A small network was shown many inputs. Here are its activations along a few directions, one row for each input.
Each table varies a few parts of the input and shows all the possible inputs, shuffled.
A made-up example of a description, with smaller parts first: one of 8 places around a ring, together with either a single point or one of 9 places around a ring or (one of 3 separate values, together with one of 4 places along a line).
Shared parts are said once, and a part with two or three values counts as separate values.
In the rows, 128 means zero.

Other details of the inputs shift rows strongly along two fixed directions, in all tables alike. That doesn't count.

A family of inputs:
x1: [104 210 172 109 157 114 157 146 107 126 102 135 119 163 112 167]
x2: [125  41 131 104 117 173 140 128 117 138 136 135 113 125 167 144]
x3: [ 76  40 127 100 123 148 178 132  94 137 148 110 123 148 164 156]
x4: [ 93 200 158  80 133 132 165 134 124 110 119 151 100 162 106 134]
x5: [126  24  78 172 109 155 116 102 130 167 166  85 143  89 150  90]
x6: [171  84  99 138 124 139  91 106 167 138 145 125 135 100 135  87]
x7: [114 112 144  87 147 138 157 125  94 122 114 117 120 137 156 159]
x8: [176 229 124 119 152  99  99 120 155 105 103 153 138 116  92  87]
x9: [134 100 157 100 145 113 133 168 109 105 114 149 134 128 155 168]
x10: [143 238 130 165 140  95 117 133 145 105 106 132 125 116  75  97]
x11: [129 157  97 175  93 109 102 102 167 139 150 109 137 124  91  93]
x12: [126  98  81 171  98 137 122 110 151 140 152 128 130 114 104  71]
x13: [122  94  94 192 106 119 117 129 151 132 152 111 134 108 100  87]
x14: [120  36 134 100 118 164 151 149  89 128 125 151 121 132 177 163]
x15: [111 209 158  91 140 130 168 146 102 106  94 172 111 150 114 137]
x16: [127 153  93 183 119 105 102 103 159 142 154  98 134 124  94 100]
x17: [148 155  95 160 113 141  98  95 156 131 145 120 118 105 110  78]
x18: [161 144 102 182 127 111  86 123 146 116 127 113 133  93 107  96]
x19: [133  42 145 106 119 140 120 147 125 145 134 135 151 132 169 162]
x20: [160 147 110 122 151 108 106 103 146 126 126 110 143 110 127 105]
x21: [133 106 159  94 153 116 129 148 114 132 121 132 138 146 158 181]
x22: [126 111 142 120 114 137 122 133 118 131 122 127 130 137 146 161]
x23: [101 220 179  98 129 117 159 143 114 119  97 151 118 163 112 165]
x24: [113 121 162 106 146 132 137 149  93 131 120 123 126 150 149 185]
Description of these inputs: one of 4 places along a line, together with either a single point or one of 5 places around a ring.
Changing only the place on the line of 4 turns x10 into x13. The same change can be made to x23. Which row results?
Answer: x11
Which other rows agree with x20 in the place on the line of 4? List them by row number.
Answer: x6, x8, x9, x19, x21
Which other rows agree with x2 in the place on the line of 4? List them by row number.
Answer: x7, x14, x18, x22, x24

A family of inputs:
x25: [ 75  83 143 114 118 159 177 146  89 133 129 132 102 147 159 171]
x26: [151 149 111 160 135 102  91 115 163 137 140 101 142 116 103 104]
x27: [108 189 134 138 103 123 134 132 139 117 120 141 116 140  99 123]
x28: [161 151  94 141 120 129  98 106 160 127 135 141 131 110 110  78]
x29: [126  59  76 162 108 140 123 100 140 148 160  95 130 108 128  82]
x30: [108 165 162  87 155 106 160 136 104 119 107 122 119 157 129 168]
x31: [148 190 155 101 138 121 112 134 132 113  99 146 129 137 120 143]
x32: [139 136 144  92 152 122 116 137 129 120 119 129 134 131 140 146]
x33: [165 167 116 135 139 112  89 114 155 129 121 131 142 118 114 110]
x34: [118  56 113 134 101 150 142 136 124 141 156 138 128 142 142 130]
x35: [153 150 108 168 125 104  90 114 160 143 135 115 143 121 102 107]
x36: [ 95  84 149 115 123 126 148 156 108 139 129 132 133 154 155 185]
x37: [159  40  90 185 117 128 101 133 134 130 145 123 147  79 140  93]
x38: [147 171 109 138 122 121 114 111 153 127 132 144 132 119 106  89]
x39: [129 192 133  82 151 126 147 116 120 105 108 138 118 136 116 113]
x40: [105  69 116 143 125 119 134 120 120 149 141  94 139 124 143 141]
x41: [ 91  47 135 113 116 178 168 141  85 141 138 130 107 142 164 158]
x42: [117 223 159 120 152  92 123 138 131 117 115 120 140 152  94 139]
x43: [175 141  99 164 139 111  92 134 145 105 117 135 138  88 111  83]
x44: [ 96  90 102 139 114 132 151 116 121 137 147 106 124 127 132 115]
x45: [144 154  90 142 127 123 121  94 150 129 136 110 131 106 109  70]
x46: [133 176 141 141 146 118 118 119 123 133 114 115 116 130 114 138]
x47: [121 165 173  78 156 114 146 150 116 118 111 137 133 148 138 167]
x48: [121 172 150 143 139 123 142 131 114 131 120 111 127 146 120 153]
x49: [115  57 130  95 126 184 152 135  92 130 130 140 113 130 173 146]
x50: [127 193 151  91 146 118 145 129 131 109 121 147 123 140 114 121]
x51: [109 139 158 129 114 119 132 144 121 131 118 131 130 148 129 170]
x52: [131  88 120 130  96 153 126 125 135 132 137 143 123 119 143 117]
x53: [115  78 146  92 142 132 156 132 101 138 127 118 135 134 165 163]
x54: [150 182 146 125 127 114 110 127 143 124 110 135 132 127 118 133]
x55: [156 151 116 172 110 113  86 114 161 139 130 114 137 117 101 109]
x56: [121  69 113 132 116 168 139 118 114 142 138 127 115 110 156 119]
x57: [124 167 166  87 146 112 143 147 116 122 104 150 129 152 138 168]
x58: [ 97 169 169  85 119 134 164 153 110 108 105 163 100 163 124 166]
x59: [154 151 113 125 136 125 107 106 155 118 139 134 128 112 111  87]
x60: [131  62 142 106 139 163 134 135  97 138 125 125 128 130 174 163]
x61: [136  74 126 140 131 148 120 120 119 150 131 113 131 111 158 139]
x62: [ 97  65 151 142 130 124 165 181  83 111 126 143 136 136 145 169]
x63: [119  55  82 182  88 138 111 113 148 154 168 119 138 113 126  97]
x64: [162 153 100 144 106 140  92 108 161 121 129 139 125 106 110  79]
x65: [134 167 113 141 129 113 116 112 156 123 143 123 123 125  95  93]
x66: [ 90 135 145 110 127 122 158 139 121 120 139 134 119 150 125 142]
x67: [154  69  90 145 132 132  96  99 143 143 142  97 146  98 140 101]
x68: [125 187 155 127 153  98 143 167 107  93  95 152 123 133 101 142]
Changing only one part turns x66 into x50. The same change can be made to x42. Which row results?
Answer: x47
Describe the family of inputs behind these rows.
Answer: one of 4 places along a line, together with either a single point or (one of 2 separate values, together with one of 5 places around a ring)
Which other rows agree with x34 in the place on the line of 4? List them by row number.
Answer: x26, x29, x30, x35, x41, x46, x55, x58, x65, x68
Which other rows does x27 become when the place on the line of 4 takes its other values? List them by row number.
Answer: x52, x58, x64
Which other rows agree with x33 in the place on the line of 4? List them by row number.
Answer: x28, x31, x32, x39, x43, x49, x59, x60, x64, x67
